Each row below holds a small network's activations on one input, seen along a few directions.
Each table varies a few parts of the input and shows all the possible inputs, shuffled.
A made-up example of a description, with smaller parts first: one of 2 separate values, together with either a single point or one of 9 places along a line or (one of 6 places along a line, together with one of 8 places around a ring).
Shared parts are said once, and a part with two or three values counts as separate values.

Rows:
x1: 58  340  -218  -399  -367  488  -200  40  298  -308  -811  -404  -11  -350  379
x2: -17  776  -571  -169  -309  -709  -433  36  581  -295  465  235  359  54  -954
x3: -225  606  143  -28  363  463  676  -2  67  -347  -518  9  -456  315  -232
x4: 279  -379  -175  -116  -337  37  -485  -102  73  191  -345  -170  124  -194  265
x5: -158  375  163  207  342  144  560  -305  -179  -118  -253  -12  -376  307  -258
x6: 34  -105  209  204  393  59  446  -193  -162  166  -26  208  -254  409  -388
x7: 10  -188  324  404  296  -44  477  63  -244  202  477  368  -96  263  -185
x8: -245  -370  377  139  587  -215  360  226  -342  196  896  222  33  261  -47
x9: 113  93  -207  -136  -386  142  -346  -253  72  -109  -547  -405  16  -330  381
x10: -53  -675  0  -191  -153  -275  -589  341  -156  189  534  -92  386  -375  576
x11: 205  -473  -43  85  -429  -89  -466  150  -6  234  129  40  275  -361  463
What is each input in this table made of?
Answer: either a single point or (one of 2 separate values, together with one of 5 places along a line)
Change only the choice among 2 separate values in x5. List by row number the other rows that result.
Answer: x9

Rows:
x12: 12  282  -148  -273  -259  359  -107  42  190  -264  -631  -265  -53  -246  259
x13: -187  -356  329  94  448  -88  298  178  -317  170  580  160  0  164  38
x14: 208  -295  -87  -73  -236  88  -302  -67  51  150  -311  -97  63  -148  219
x15: 61  -87  148  162  256  90  328  -113  -106  126  -50  152  -190  300  -256
x16: -116  470  -216  29  55  -511  -23  43  238  -149  485  315  117  234  -769
x17: -23  -570  69  -117  -48  -89  -355  243  -153  169  335  -108  218  -240  533
x18: 52  48  -133  -117  -237  134  -224  -206  14  -72  -471  -303  -24  -217  265
x19: -8  -172  271  314  220  -3  365  9  -230  152  305  239  -97  160  -58
x20: -155  505  93  -20  255  354  508  -19  91  -261  -361  -16  -313  228  -178
x21: -87  266  108  122  269  119  402  -253  -112  -86  -209  -53  -286  246  -185
x22: 106  279  -453  -217  -449  -450  -611  69  412  -118  283  0  417  -224  -295
x23: 138  -371  19  97  -273  -4  -278  74  -77  182  45  -24  148  -255  429
Changing only one part turns x23 into x19. The same change can be made to x18. Which row results?
Answer: x21
What is each input in this table made of?
Answer: one of 2 separate values, together with either a single point or one of 5 places along a line
Change only the choice among 2 separate values in x13. List by row number the other rows that result.
Answer: x17

Rows:
x24: -176  305  -271  -110  -253  -132  -297  -282  -28  -274  -303  -312  -25  -279  124
x25: 18  365  -154  -96  -464  123  -164  215  274  -265  -321  99  79  -321  160
x26: 90  342  -305  -304  -31  -36  -246  -60  403  -200  -262  -113  -21  156  -429
x27: 591  -509  -61  210  -179  84  -169  -423  34  502  -562  184  -138  188  -281
x28: -3  -403  -174  -340  -34  -243  -494  251  43  117  121  6  243  -85  20
x29: -149  -455  258  -97  583  81  321  153  -204  145  209  191  -189  395  -67
x30: -47  -221  59  -173  406  -144  131  70  -14  170  413  227  99  280  -462
x31: -100  -3  -122  129  -16  -600  -296  -179  -48  82  573  -65  231  2  -96
x32: -125  118  -56  -147  -100  242  -138  -296  -110  -108  -401  -541  -49  -349  563
x33: 111  -405  163  -18  -256  248  -136  453  -73  84  274  -21  210  -335  635
x34: -123  -237  396  335  296  196  466  385  -187  34  419  398  -150  151  119
x35: -170  -28  192  170  312  -407  206  -236  -270  88  611  47  63  123  -253
x36: 423  -305  -12  572  -282  -115  -113  -742  -313  392  -362  8  -76  107  -51
x37: -135  -214  -97  1  -115  -472  -438  -57  -234  46  327  -160  214  -269  235
x38: 87  -641  4  -396  71  125  -282  240  -69  152  47  -245  183  -119  440
x39: -314  355  208  164  384  152  511  -285  -304  -115  -255  -190  -435  238  34
x40: -183  127  144  -155  463  356  441  21  -25  -79  -468  -53  -374  417  -189
x41: -11  345  -51  -253  279  144  270  -66  140  -152  -246  -30  -143  310  -584
x42: -33  -8  191  245  93  -52  310  301  10  67  622  437  139  41  -271
x43: -74  524  -304  11  -151  -244  -134  -373  110  -287  -46  -251  -50  0  -209
x44: -22  107  -259  -428  -159  52  -379  28  275  -209  -523  -179  14  -96  -100
x45: -256  -236  404  246  515  -166  360  -147  -461  96  408  19  -244  210  144
x46: 123  588  -214  37  -339  12  -5  131  418  -270  -69  165  49  -76  -167
x47: 43  -176  -214  -211  90  -346  -378  133  218  175  372  108  248  160  -308
x48: 17  -108  -63  -472  -35  416  -186  11  194  -82  -621  -409  3  -144  335
x49: 31  587  31  133  9  202  501  142  159  -245  -58  232  -70  63  -332
x50: 12  -172  -22  22  -378  -138  -325  458  45  56  345  235  277  -298  225
x51: 595  -333  31  624  -522  144  86  -188  94  406  -361  394  -84  -41  -57
x52: 61  152  50  -120  -327  506  4  205  188  -143  -415  -138  62  -372  582
x53: 45  41  -75  162  -262  -264  -186  345  237  102  587  336  288  -60  -104
x54: -31  -423  96  -52  16  -90  -256  -64  -350  117  256  -408  135  -324  657
x55: -137  372  234  249  214  439  637  232  -9  -179  -276  202  -303  170  52
x56: -156  547  -8  64  171  -73  378  -376  -142  -223  -33  -173  -187  157  -364
Changing only one part turns x43 into x26. The same change can be made to x36. Which row results?
Answer: x27
What is each input in this table made of?
Answer: one of 3 separate values, together with either a single point or (one of 2 separate values, together with one of 5 places along a line)
Change only the place on the line of 5 in x31. List by row number the other rows that result.
Answer: x35, x37, x45, x54
